These are the activations of a small neural network, seen along a few directions. Each row is one input.
Each table varies a few parts of the input and shows all the possible inputs, shuffled.
Descriptions start from the smaller parts, as in this example, which fits no table here: values(2) and (point or ring(11) or (ring(5) and line(6))).
Shared parts are said once, and a part with two or three values counts as separate values.

Rows:
R1: [ 15  20  31  -5 -51 -51 -17 -42  15 -41  47 -68 -32 -26   4 -51 -33 108]
R2: [ 16   0  21  31  56  16  44  22  18   6 -16  52  57   9 -21  91  56 -81]
R3: [ 25  24  27 -10 -43 -63 -27 -45  18 -50  45 -76 -19 -33   6 -56 -39 115]
R4: [-37 -20 -47  -6   5  61   1  48 -44  45 -71  47 -21   8   8   0  -1 -82]
R5: [ 67  12  50  35  22 -57  21 -25  54 -49  40 -12  51 -11 -16  56  49  29]
R6: [-45 -20 -40 -29 -51  29 -34  12 -51  18 -42 -20 -77 -18  31 -86 -65  38]
R7: [-48 -21 -56  -9  20  62  -9  39 -43  59 -55  47 -14  27  12  -2   5 -96]
R8: [ 56  16  51  24  17 -46  28 -23  56 -40  56  -7  49   4 -25  56  48  28]
R9: [  4   4  20  19  50  28  51  22  21  18  -1  58  54  23 -30  91  54 -83]
R10: [ 67  19  47  18  24 -58  16 -28  60 -49  54 -15  61  -2 -22  50  39  34]
R11: [ 25  17  30   8 -44 -62 -22 -42  14 -50  32 -73 -29 -41  10 -51 -29 109]
R12: [-37 -13 -49 -24   5  58  -2  43 -40  44 -58  47 -10  17   2  -8 -12 -77]
R13: [-56 -17 -41 -42 -58  44 -27  10 -50  29 -27 -16 -80  -4  24 -86 -70  35]
R14: [-49 -16 -48 -19  -2  74   9  46 -41  57 -56  51 -24  21   0   0  -5 -85]
R15: [ 15  15  24   7 -31 -65 -33 -50  14 -38  48 -71 -21 -21  13 -53 -24  96]
R16: [ 16   6  19  14  58  15  39  19  23   6  -2  52  68  19 -27  84  47 -76]
R17: [ 58  11  42  34  37 -58  10 -32  55 -35  58 -10  59   8 -13  56  54  16]
R18: [-44 -13 -43 -46 -50  27 -37   7 -48  17 -28 -22 -66  -9  26 -93 -75  44]
R19: [-56 -23 -48 -31 -36  29 -44   3 -52  31 -26 -19 -70   2  35 -88 -59  22]
R20: [  6  -1  11  29  72  17  33  15  20  21   2  54  64  27 -17  90  61 -94]
Q: Changing only one part turns R5 into R8. The same change can be made to R2. Which row results?
A: R9
Q: What do these inputs look like to the network?
A: values(4) and ring(5)
Q: Change only the ring(5) part in R20. List by row number the other rows that result.
A: R7, R15, R17, R19

Rows:
R21: [ 16  17  41   1 -21 -46  14 -40  32 -22  74 -23   7  17 -19   0   7  54]
R22: [ 30 -17  19  54  68 -40 -20 -18  25 -13  19  -7  41   6  14  51  62 -31]
R23: [ 66  -6  43  31  13  -8  45  12  45 -44 -15  16  35 -23 -24  71  50  -3]
R24: [-51 -24 -20 -34 -42  39 -10   3 -23  34   9   2 -56  20  11 -51 -47  39]
R25: [  3   4 -33  -1  49  10  -3  16   9  32   6  44  51  34  -1  40  27 -67]
R26: [ 26  28  61   5 -16 -44  22 -25  26 -44  33 -20  25 -23 -23   6 -15  54]
R27: [-30 -16 -53 -31  14  41 -31  25 -29  41 -33  34  -4  38  11 -29  -9 -74]
R28: [-13  20  13  -4  30  34  54  23   8  13 -16  48  42  -2 -31  65   9 -52]
R29: [ 59  20  45  30 -34 -51  19  -8  34 -59   2 -16   7 -42 -21   7  14  56]
R30: [-41 -10  -6 -32 -32  35   5  22 -36   8 -29   2 -44 -21   9 -42 -70  37]
R31: [ -2  26  23 -24 -42  -6  -1 -16   2 -25  17 -51 -24 -34  -2 -34 -58  71]
R32: [-22  12  -2  -4  22  36  41  13  14  41  35  48  28  36 -21  54  32 -50]
R33: [ 31  22   8   0 -62 -15  -5  -1   3 -40 -15 -45 -44 -51   1 -31 -27  73]
R34: [ 24   5  -1  19   7  22  53  42  11   4 -53  46  26 -20 -25  68  38 -54]
R35: [ 42  -6   9   8  55 -23  -6 -10  34 -14  38   9  62  33  -2  47  41 -14]
R36: [ -4  -9 -23  49  61  -6 -17   3  -5  35 -15  25  31   8  14  45  45 -86]
R37: [ 22  -1  40   5  28   0  38 -18  41  -7  64  14  35  35 -19  62  43  -2]
R38: [ -6 -17 -20  -9 -55  25   2  36 -42  -5 -61   6 -61 -39  16 -38 -37  37]
R39: [-28 -31 -51 -37 -13  13 -44   1 -30  22 -15   1 -33  11  32 -71 -44  21]
R40: [-35 -26 -45  23  24  27 -39   9 -49  43 -54  14 -21  16  30 -24   9 -93]
R41: [ -7   7 -16  17  -3 -45 -54 -38  -9  -9   9 -70 -33 -21  39 -57  -8  47]
R42: [  6   6 -25 -32 -19 -28 -47 -32   2 -10  31 -56 -14  -2  14 -62 -30  58]
R43: [-57  -7 -22 -32 -12  69   8  29 -24  54  -7  35 -27  43 -14 -12  -6 -53]
R44: [-14  11   5 -28 -50  -4 -12 -36  12  -2  55 -52 -39   6  -2 -41 -36  72]
R45: [ 34  12  11   0   8 -67 -25 -32  23 -30  49 -29  35  12  -3 -18   9  42]
R46: [ 32   8  58   7  33   1  47  -8  36 -32  18  16  52  -4 -28  70  21  -3]
R47: [ 19   9  21  46  23 -84 -36 -38  17 -29  29 -41  14 -10  19 -13  31  30]
R48: [-50   5  -9 -32  -4  65  25  42 -36  24 -52  34 -15   3 -19  -1 -28 -56]
R49: [-37 -34 -46  17   1  -1 -49 -11 -48  22 -35 -17 -48  -7  54 -67 -25   7]
R50: [-12  -9 -23 -10 -32  52  25  56 -41  13 -89  34 -29 -15  -9   5   3 -61]
Q: What do these inputs look like to the network?
A: line(5) and ring(6)
Q: Changing only the ring(6) part turns R26 into R28. The same change can be made to R21. Which row results?
A: R32
Q: Change only the ring(6) part in R39. List by row number the other rows that result.
A: R25, R27, R35, R42, R45

Rows:
R51: [ 31  30  52  10 -29   1  63  20  20 -40 -23   6   9 -49 -38  48   2  22]
R52: [-10   2  -2  10  32 -55 -53 -55  11   4  70 -43  15  26  25 -33   0  30]
R53: [ 17  -5  -9  11   4 -56 -49 -41  13 -11  47 -42  -2  14  23 -39  10  43]
R54: [ -7  20  42 -27   8  11  40 -13  31  -2  62  10  32  27 -34  35  -4  15]
R55: [-30 -10 -15  -4 -43  32   2  31 -47   5 -75   5 -56 -38  10 -41 -41   0]
R56: [-29 -19 -34 -24 -37  42  -8  29 -40  18 -50   8 -52 -12  15 -44 -39   6]
R57: [-66  -3 -42 -42  -5  45 -23   2 -35  50   2   2 -28  28  12 -47 -46 -21]
R58: [ 31  15  40  -8 -24  12  55  13  30 -28   7  13  13 -19 -34  44   1  30]
R59: [ 32  -8  -1  23   0 -51 -38 -28   9 -28  10 -43  -7 -19  26 -26   7  48]
R60: [ 34   7  13  40  -6 -56 -29 -19   1 -42 -22 -49 -10 -49  19 -21   5  35]
R61: [ 19  14  35 -23 -21  10  44   0  33 -14  41  14  17  15 -37  31   4  26]
R62: [-41 -12 -46 -39 -34  42 -21  18 -34  35 -19   6 -45  17  11 -54 -37  -5]
R63: [  31  -10  -20   24   76    1   -1   31    5    9  -39   60   73   16
   -4   64   56 -110]
R64: [ -12  -21  -12   50   79   23   18   10    2   45   -8   54   41   41
    5   81   82 -119]
Q: What do these inputs look like to the network?
A: values(2) or (values(3) and line(4))
Q: Which other rows belong to the same alternative as R64? List them by row number.
A: R63

Rows:
R65: [-32 -19 -40 -21 -61   8 -43   8 -52   6 -42 -32 -81 -21  32 -91 -55  53]
R66: [ 61  24  56  30  51 -25  55   3  55 -37  25  37  84  -2 -37 107  56 -24]
R67: [ 34   6   7  28  52  23  40  33  14   0 -40  54  61   1 -27  88  58 -99]
R68: [-64  -1 -30 -38 -66  33 -23  -1 -43  28 -11 -34 -84 -10  18 -92 -79  61]
R69: [  -3   -2    4   -3   62   45   38   38   12   31   -4   80   65   45
  -31   82   53 -108]
R70: [  8   8  -2 -38 -58 -35 -35 -29  -1 -34  31 -74 -41 -29  14 -80 -61 118]
R71: [-15   1  12  15  49  54  53  29  18  35  -6  66  46  26 -33  95  45 -93]
R72: [ 51  20  53  54  48 -47  38 -23  62 -19  63  18  73  18 -30  99  84 -29]
R73: [-52 -16 -30 -19 -62  20 -25  -6 -54  19 -28 -29 -87 -24  32 -94 -67  53]
R74: [  11   -9  -16  -13   62   40   28   29   16   37   -4   81   78   54
  -25   79   41 -112]
R75: [ -56   -6  -41  -56  -54   26  -37    7  -47   19   -9  -21  -69    6
   18 -104  -72   46]
R76: [  1   6  15  -3 -64 -47 -42 -49   1 -24  52 -79 -61 -23  20 -82 -46 115]
R77: [  19  -17    3   33   55   25   36   40    5   15  -36   63   47   18
  -18   92   67 -100]
R78: [ 51  23  69  36  37 -30  65   1  54 -41  12  28  75 -11 -48  99  60 -27]
R79: [  29   -9   -9   30   58   19   27   42   17   11  -44   63   55    5
  -13   81   61 -100]
R80: [ -11    3   24   21   46   50   61   31   11   27  -14   59   37   20
  -27  102   56 -103]
R81: [-23 -12 -49 -25 -58   2 -51  10 -41   3 -51 -32 -72 -33  37 -99 -59  51]
R82: [  14   -9   -9   64  115  -44  -29  -21   21   25   32   20   86   49
   20   66   90 -101]
R83: [  9  11  14 -23 -64 -30 -28 -22  -7 -43  16 -63 -50 -40  16 -76 -73 122]
R84: [-60   0 -23 -33 -69  28 -18   0 -48  19 -19 -38 -92 -17  24 -85 -70  52]
R85: [ 61  21  37  15  57 -31  46  -5  59 -26  41  26  94  11 -37 101  68 -26]
R86: [  7  -1   9 -20 -56 -37 -39 -44   5 -33  41 -76 -53 -15  22 -86 -48 120]
R87: [ 57  11  47  34  56 -34  39 -20  65 -28  51  20  79  26 -28  93  81 -21]
R88: [  1  11  26 -18 -76 -36 -20 -25  -9 -42   5 -70 -57 -47   8 -83 -69 118]
R89: [ -43  -12  -58  -65  -51   24  -45   -1  -42   22  -11  -19  -55   13
   23 -102  -81   38]
R90: [  -3  -13   13   35   54   40   52   26    5   26  -22   68   42   14
  -17   90   57 -101]
R91: [-19   2 -36 -26 -66   6 -41   1 -45  -8 -45 -43 -69 -37  26 -96 -67  54]
R92: [ -33  -20  -44    4    4  -48 -102  -54  -31   11   18  -71  -50    2
   59 -103  -35   44]
Q: What do these inputs look like to the network?
A: values(2) and (point or line(5) or line(8))
Q: Changing only the values(2) part turns R88 into R78. The same change can be made to R73. Which row results?
A: R90
Q: Change only the line(5) part in R72. List by row number the other rows that result.
A: R66, R78, R85, R87
Q: Change only the values(2) part in R74. List by row number the other rows that result.
A: R89
